These are the activations of a small neural network, seen along a few directions. Each row is one input.
Each table varies a few parts of the input and shows all the possible inputs, shuffled.
Descriptions start from the smaller parts, as in this example, which fits no table here: one of 2 separate values, together with either a single point or one of 11 places around a ring or (one of 6 places along a line, together with one of 8 places around a ring).
Shared parts are said once, and a part with two or three values counts as separate values.
In the rows, 128 means zero.

Other details of the inputs vary at random and push rows far along two fixed directions, the same in every table; ignore that.

Table:
r1: [143 128 149 119 132 141 136  81 134 136 145 151 136]
r2: [102 157 171 122  77  83  55 151  99  82 105 109 142]
r3: [116 111 121 131 130 139  91 149  92 155 102 116  94]
r4: [114 124  80 146 156 140 140 132 111 137 144 156 106]
r5: [160 129 122  93 188 173 239  64 196 192 184 137 126]
r6: [121 135 134 127  97 105  80 175 104 142  89  83 122]
r7: [145 166 155 115 103  87 134 132 170 120 139 100 163]
r8: [ 79 104  50 172 174 140 106 170  47 121 138 176  78]
r9: [148 146 107 128 160 124 207 102 185 125 185 153 159]
r10: [123 138 166 118  89 110  95 139 131  97 101 109 157]
r11: [101 111  88 149 142 131 108 172  82 128 112 123  94]
r12: [113 101  96 134 157 156 128 135 103 151 120 137  80]
r13: [122  84 121 150 133 157  94 129  80 117 103 159 113]
r14: [112 158 156 132  81  62  54 189 102 103  99  83 141]
r15: [126 155 174 120  66  63  62 192 123 104  82  49 147]
r16: [ 97  88  60 168 161 151 112 173  70 133 110 158  93]
r17: [170 149 214  90  61 108  86  99 158 142  93  77 164]
r18: [155 161 161  87 146 136 234  62 216 122 193 133 176]
r19: [ 97 116 105 144 145 138 142 128 108  74 147 164 117]
r20: [159 117 141 108 155 165 200  62 172 142 166 151 139]
r21: [106  99 113 157 128 144  72 126  62  99 115 171  97]
r22: [143 131 113 120 175 161 247  67 194 108 199 172 155]
r23: [117 148 141 125 117 118 128 108 136  87 146 150 145]
r24: [102 120  71 154 163 138 129 143  92 138 143 161  99]
r25: [149 111 168 123  95 137  99 117 128 131  91 110 138]
r26: [123 151 155 119  95 107 109 118 141  89 124 127 152]
r27: [ 88 127 103 152 143 128 116 125  90  77 151 180 120]
r28: [ 73  81  63 186 163 158 115 156  56  59 133 198  96]
r29: [133 129 127 141 118 107 133 161 142 114 120 107 147]
r30: [113  85  93 157 168 171 138 111  79 112 149 189 102]
r31: [118  97  78 143 179 171 151 112 104 156 148 173  89]
r32: [ 96 105  64 174 173 131 147 167  86  92 160 170 113]
r33: [135 141 140 134 100  92 115 169 143 107 108  85 143]
r34: [149 129 165 116  97 128  98  99 132 127 109 124 139]
r35: [164 122 164 110 115 145 151  88 163 137 124 116 143]
r36: [136 118 155 117  92 126  69 154 119 165  63  77 111]
r37: [138 150 165 100  98 111  81 125 133 173  97  87 120]
r38: [166 157 184  93  68  99 112 145 182 173  78  41 162]
r39: [120 145 151 138  74  72  54 187 107  98  88  81 144]
r40: [162 165 190  79  85 109 104 104 175 183 101  71 139]
r41: [165 146 118 103 158 146 221  82 198 177 176 132 155]
r42: [169 144 171  87 106 130 145 108 188 185 105  70 133]
r43: [110  99  99 151 172 161 134 101  80 114 161 196 103]
r44: [ 90 110  91 157 159 145 142 130  90  75 159 184 119]
r45: [106 118 110 133 147 138  93 139  82 154 121 141  86]
r46: [166 140 127  95 162 159 204  63 196 190 165 141 134]
r47: [119 147 163 127  64  65  54 197 115  98  74  57 137]
r48: [139 170 207  95  48  80  74 129 154  99  94  73 173]
r49: [163 153 158  99  97 111 147 132 184 166 106  63 149]
r50: [122 120 111 147 132 112 125 167 121 111 122 127 141]
r51: [188 145 183  77 141 153 225  39 220 165 176 119 171]
r52: [101  78  77 157 163 166  97 156  66 149 101 160  76]
r53: [ 99 108  83 151 137 131 103 173  83 126 106 126  89]
r54: [161 142  93 112 182 159 244  69 202 174 194 160 147]
r55: [107 126  76 160 172 123 160 138 114 105 175 175 124]
Each input here is: one of 5 places around a ring, together with one of 11 places along a line.
Changing only the place on the ring of 5 turns r38 into r36. The same change can be made to r16. Which row results?
Answer: r52
Change only the place on the line of 11 in r51. List by row number the other rows that result.
Answer: r1, r13, r17, r20, r21, r25, r30, r34, r35, r43
A walk changes only the place on the ring of 5. It starts at r49 and steps to r42. List the rest of the walk in order.
Answer: r35, r22, r33

Table:
r56: [140 101 143 127  83 148  26 142  84 183  35 104  86]
r57: [161 152 149 119 110  97 174 128 194 132 138  81 158]
r58: [ 88 110 108 167  98 122  14 152  49  75  80 166 100]
r59: [130  82 128 145 160 155 162 104 119  94 146 160 115]
r60: [ 79  53  96 191 142 158  66 175  24  54  91 160  65]
r61: [119 101 194 116  72 120  58 168 105  88  59  69 126]
r62: [116 112  84 148 158 145 186 155 146 109 150 132 124]
r63: [166 129 199 107 110 120 150  89 167 110 149 118 190]
r64: [137 149 116 113 140 112 157 133 145 131 153 120 124]
r65: [153 117 141 135  71  96  53 202 116 181  41  31 131]
r66: [128 116 114 138 143 158 143  75  98 115 168 192 134]
r67: [116 120  95 139 142 158 149  82 131 109 144 195 129]
r68: [123 128  97 130 164 117 163 131 133 131 164 140 105]
r69: [136 141 169 104  85 108  30 155  96 218  51  57  95]
r70: [ 74 139 106 161 125 106  33 169  52 102 109 157  91]
r71: [110 114  67 147 187 145 179 135 121 123 174 159  90]
r72: [190 123 167  90 106 159 133  70 174 226  95 103 131]
r73: [103 138 111 138 168 130 129 106  94 129 184 177 119]
r74: [154  89 175 125  80 138  47 169  99 161  34  72 113]
r75: [160  68 115 142 164 184 162 113 120 175 117 147 111]
r76: [113 131  76 160 145 119 176 151 146 102 142 151 148]
r77: [110 142  86 132 151 112 162 139 144 124 153 152 134]
r78: [129  91 124 151 159 157 166 104  93  92 168 184 144]
r79: [ 94 124 101 122 180 160 160 114 116 140 166 157  88]
r80: [129 166 177 107  63  57  48 177 100 125  97  69 152]
r81: [167 139 189 107 111 122 153  94 186 110 131 121 184]
r82: [143 153 120 127 121 111 182 139 177 114 138 105 169]
r83: [132 176 178  68 110 126 160  99 190 173 131  75 145]
r84: [112 125  82 147 179 121 154 134 109 115 189 175 128]
r85: [179 144 141  85 131 126 155 127 187 228 115  68 136]
r86: [181 142 213  84  88 121 158  88 190 120 120  81 174]
r87: [112  93  80 152 134 119  47 199  53 181  72 100  74]
r88: [103  95 147 165 103 112  42 172  61  62  91 148 126]
r89: [128 109 118 131 142 153 134  77 121 118 143 166 102]
r90: [188 133 139 109 114 130 166 140 199 206 103  56 157]
r91: [132 176 152  90 128 118 153  94 161 150 150 117 144]
r92: [136 190 171  84 106 100 148  90 189 161 141 107 162]
r93: [122  91 107 145 164 165 174 112 113  81 147 177 134]
r94: [173 171 201  84  80 109 126  63 202 141 138 120 185]
r95: [ 70 118 107 157 128 124  45 167  40 110 102 132  56]
r96: [127 105 125 138 143 149 166 109 138  91 136 167 151]
r97: [145 132 137 114 118 150 136  75 138 119 137 148 123]
r98: [155 145 134 128 121 118 188 130 192 128 143  88 149]
r99: [132 130  97 153 145 121 175 139 125 109 169 149 158]
r100: [127 136  95 162 147 109 163 147 148 103 161 154 154]
r101: [162 187 175  88 105  73 147 120 205 150 155  94 180]
r102: [115 113  90 138 150 167 147  87 110 101 146 190 117]
r103: [ 90  97  86 155 146 148  36 175  31 184  71 133  47]
r104: [122 101 104 140 152 174 147  79 120 114 146 171  94]
r105: [117 160 131 124 152 118 137 102 136 140 176 165 132]
r106: [120 131 190 100  48 114  28 140 113 113  52  68 119]
r107: [111 121  88 142 140 142 184 161 152 113 130 116 135]
r108: [113 148 162 102  80  83  64 190 123 126  81  53 118]
r109: [120 168 155 120  76  60  45 184 124 114  87  81 143]
r110: [104 129 104 133 174 138 147 102 106 139 168 164  84]
r111: [ 91 103 118 165  99 124  17 143  34  77 101 165 108]
r112: [104 125  86 119 161 141 179 147 141 133 147 130 115]
r113: [163 196 203  64  92  98 140  84 187 168 139  72 151]
r114: [107 130  70 136 172 129 168 142 119 114 162 161 118]
r115: [116 125  65 174 166 126 170 150 134  95 159 172 140]
r116: [123 122  85 167 158 122 165 143 125  97 174 160 152]
r117: [145 182 185  86 112 103 140  85 147 164 165 112 161]
r118: [118 116 121 112 128 174 155  91 144 124 124 143 122]
r119: [141 137 103 143 133 121 175 142 152 109 146 121 139]
r120: [115  86 124 128 152 177 178 121 133  99 126 143 128]
Changing only one part turns r106 into r79. The same change can be made to r102. Which row results?
Answer: r91
Changing only one part turns r66 into r78. The same change can be made to r56. Which row results?
Answer: r74
What do these inputs look like to the network?
Answer: one of 5 places around a ring, together with either one of 2 separate values or one of 11 places along a line
Change only the choice among 2 separate values in r90. List by row number the other rows that result.
Answer: r65
List by row number the other rows that have the place on the ring of 5 in common with r101.
Answer: r64, r68, r71, r77, r80, r84, r85, r87, r108, r109, r112, r114
Change only the place on the line of 11 in r59. List by row number the other rows that result.
Answer: r60, r61, r63, r78, r81, r86, r88, r93, r96, r120
